A =
[[111 144 151 114 121 133]
 [151 108 146 133 135 143]
 [152 111 152 112 146 153]
 [137 116 133 136 116 122]]
Indices start at 1.
(1, 1) => 111
(3, 6) => 153
(4, 6) => 122
(3, 5) => 146
(3, 2) => 111
(1, 5) => 121
(1, 4) => 114
(2, 5) => 135

B =
[[133 131 143 140 116 122 119 122 121 148 117 142 136 125]
 [152 111 125 124 122 141 126 136 118 121 131 128 140 109]
 [114 141 133 133 125 124 132 119 130 134 126 126 115 146]
 [120 138 133 133 118 119 133 124 113 138 133 112 131 129]
 [125 143 119 144 109 130 119 112 124 135 128 138 134 147]
 [128 124 140 120 131 128 136 131 122 131 124 119 116 119]
 [134 127 110 120 115 140 123 121 113 122 127 122 122 118]
 [111 136 120 118 136 119 119 122 133 134 115 132 116 124]
 [125 138 132 146 121 124 125 121 134 134 131 138 137 148]
 [134 129 136 142 126 133 133 127 137 124 135 136 132 148]
 [123 127 144 133 141 118 132 135 140 133 128 133 132 134]
 [101 143 115 123 137 104 113 124 132 142 118 130 136 120]
 [129 123 142 137 142 115 125 139 142 135 128 140 148 127]
 [139 127 135 142 118 134 139 130 123 122 145 121 139 141]
 [141 113 132 117 134 137 125 134 130 124 119 136 121 112]
 [117 136 132 139 136 111 119 128 142 139 125 142 144 135]]
Rows and columns are counted from 1.
(1, 1) -> 133
(9, 9) -> 134
(9, 13) -> 137
(6, 8) -> 131
(4, 9) -> 113
(4, 8) -> 124
(5, 13) -> 134
(16, 1) -> 117
(3, 11) -> 126
(16, 13) -> 144
(11, 6) -> 118
(9, 14) -> 148
(15, 6) -> 137
(10, 7) -> 133
(10, 3) -> 136
(4, 13) -> 131
(7, 6) -> 140
(12, 3) -> 115
(8, 7) -> 119
(10, 2) -> 129
(1, 8) -> 122
(14, 8) -> 130
(5, 5) -> 109
(11, 4) -> 133
(2, 7) -> 126
(6, 9) -> 122
(4, 10) -> 138
(4, 5) -> 118
(15, 14) -> 112
(3, 2) -> 141
(4, 7) -> 133
(1, 5) -> 116
(7, 3) -> 110
(3, 12) -> 126
(6, 13) -> 116
(12, 10) -> 142
(1, 11) -> 117
(14, 3) -> 135

arr =
[[118 152 129 152 127]
 [125 124 147 140 115]
 [135 132 132 113 129]
 [119 142 137 118 110]]
Indices start at 1.
(1, 1) => 118
(4, 2) => 142
(4, 3) => 137
(1, 3) => 129
(3, 3) => 132
(3, 4) => 113
(2, 1) => 125

x =
104  152  147  110  148  105
128  142  117  129  125  116
Indices start at 1.
(1, 1)	104
(2, 3)	117
(2, 4)	129
(1, 4)	110

M =
[[130 129 128 128 132 135 128 130 128 130]
 [133 128 128 129 130 140 129 136 128 129]
 [128 129 130 128 132 151 128 128 128 129]
 [128 129 128 131 130 135 129 128 128 128]
 [130 130 128 131 136 133 128 128 130 130]
 [130 129 128 129 128 142 128 135 128 128]
 [128 129 128 129 131 137 129 128 131 129]
 [130 134 130 129 132 136 128 128 128 136]
 [137 134 130 128 132 135 128 128 130 139]
 [128 128 130 131 130 137 128 130 132 128]]
Indices start at 1.
(1, 1) => 130
(4, 7) => 129
(7, 7) => 129
(4, 1) => 128
(2, 4) => 129
(2, 8) => 136
(7, 5) => 131
(5, 7) => 128
(9, 6) => 135
(4, 5) => 130
(8, 7) => 128
(3, 1) => 128
(4, 6) => 135
(7, 2) => 129
(1, 8) => 130
(6, 5) => 128
(9, 4) => 128
(9, 3) => 130
(2, 9) => 128
(6, 3) => 128
(10, 1) => 128
(5, 1) => 130
(8, 6) => 136
(3, 2) => 129
(3, 4) => 128
(7, 10) => 129
(3, 10) => 129
(7, 6) => 137
(4, 10) => 128
(1, 4) => 128
(10, 5) => 130
(7, 4) => 129
(2, 1) => 133
(9, 5) => 132
(8, 8) => 128
(2, 2) => 128

W =
[[123 117 116 108 114 145 122]
 [123 117 116 110 115 144 122]
 [134 121 148 129 130 134 119]
 [133 121 148 128 130 134 119]
 [137 121 145 131 131 134 120]
 [141 117 114 129 133 119 126]
 [137 118 140 145 144 148 146]
 [110 145 141 142 137 118 141]
 [116 133 142 119 126 118 117]
 [112 143 137 132 128 130 136]
 [123 117 116 110 114 144 122]
 [111 144 137 132 128 130 137]
 [138 118 119 128 131 123 126]
 [116 133 141 120 127 120 118]
 [112 154 122 116 109 121 114]
 [143 116 128 128 145 122 133]]
Indices start at 1.
(1, 1): 123
(11, 4): 110
(14, 1): 116
(7, 2): 118
(9, 3): 142
(9, 5): 126
(13, 6): 123
(5, 4): 131
(1, 4): 108
(8, 1): 110
(11, 6): 144
(2, 3): 116
(7, 6): 148
(15, 4): 116
(15, 1): 112
(1, 3): 116
(12, 1): 111
(12, 6): 130
(6, 5): 133
(3, 6): 134
(15, 6): 121
(15, 3): 122
(14, 7): 118
(12, 3): 137
(11, 7): 122
(4, 5): 130
(4, 6): 134
(13, 4): 128
(13, 5): 131
(15, 7): 114
(14, 3): 141

a =
[[126 132 130 134 131]
 [131 124 131 121 148]
 [128 135 132 124 138]
 [136 135 128 126 141]
 [124 133 137 138 105]
 [126 129 131 122 120]
 [125 127 124 124 126]
 [124 119 127 134 152]
 [123 128 138 129 133]
 [126 131 129 131 140]]
Rows and columns are counted from 1.
row 1 col 1 = 126
row 3 col 4 = 124
row 6 col 3 = 131
row 9 col 1 = 123
row 10 col 4 = 131
row 3 col 5 = 138
row 1 col 4 = 134
row 1 col 5 = 131
row 10 col 3 = 129
row 9 col 5 = 133
row 9 col 3 = 138
row 10 col 5 = 140
row 5 col 5 = 105
row 8 col 3 = 127
row 7 col 3 = 124
row 2 col 4 = 121
row 5 col 3 = 137
row 1 col 3 = 130

m =
[[121, 116, 122, 116, 136, 123, 115, 138, 110, 121, 115, 134, 114, 132, 129],
 [149, 111, 118, 120, 131, 121, 111, 121, 121, 149, 130, 130, 130, 132, 134]]
Rows and columns are counted from 1.
row 1 col 1: 121
row 2 col 14: 132
row 2 col 4: 120
row 2 col 5: 131
row 1 col 10: 121
row 2 col 9: 121
row 2 col 11: 130
row 2 col 1: 149
row 1 col 3: 122
row 1 col 6: 123
row 1 col 13: 114
row 2 col 10: 149
row 1 col 2: 116
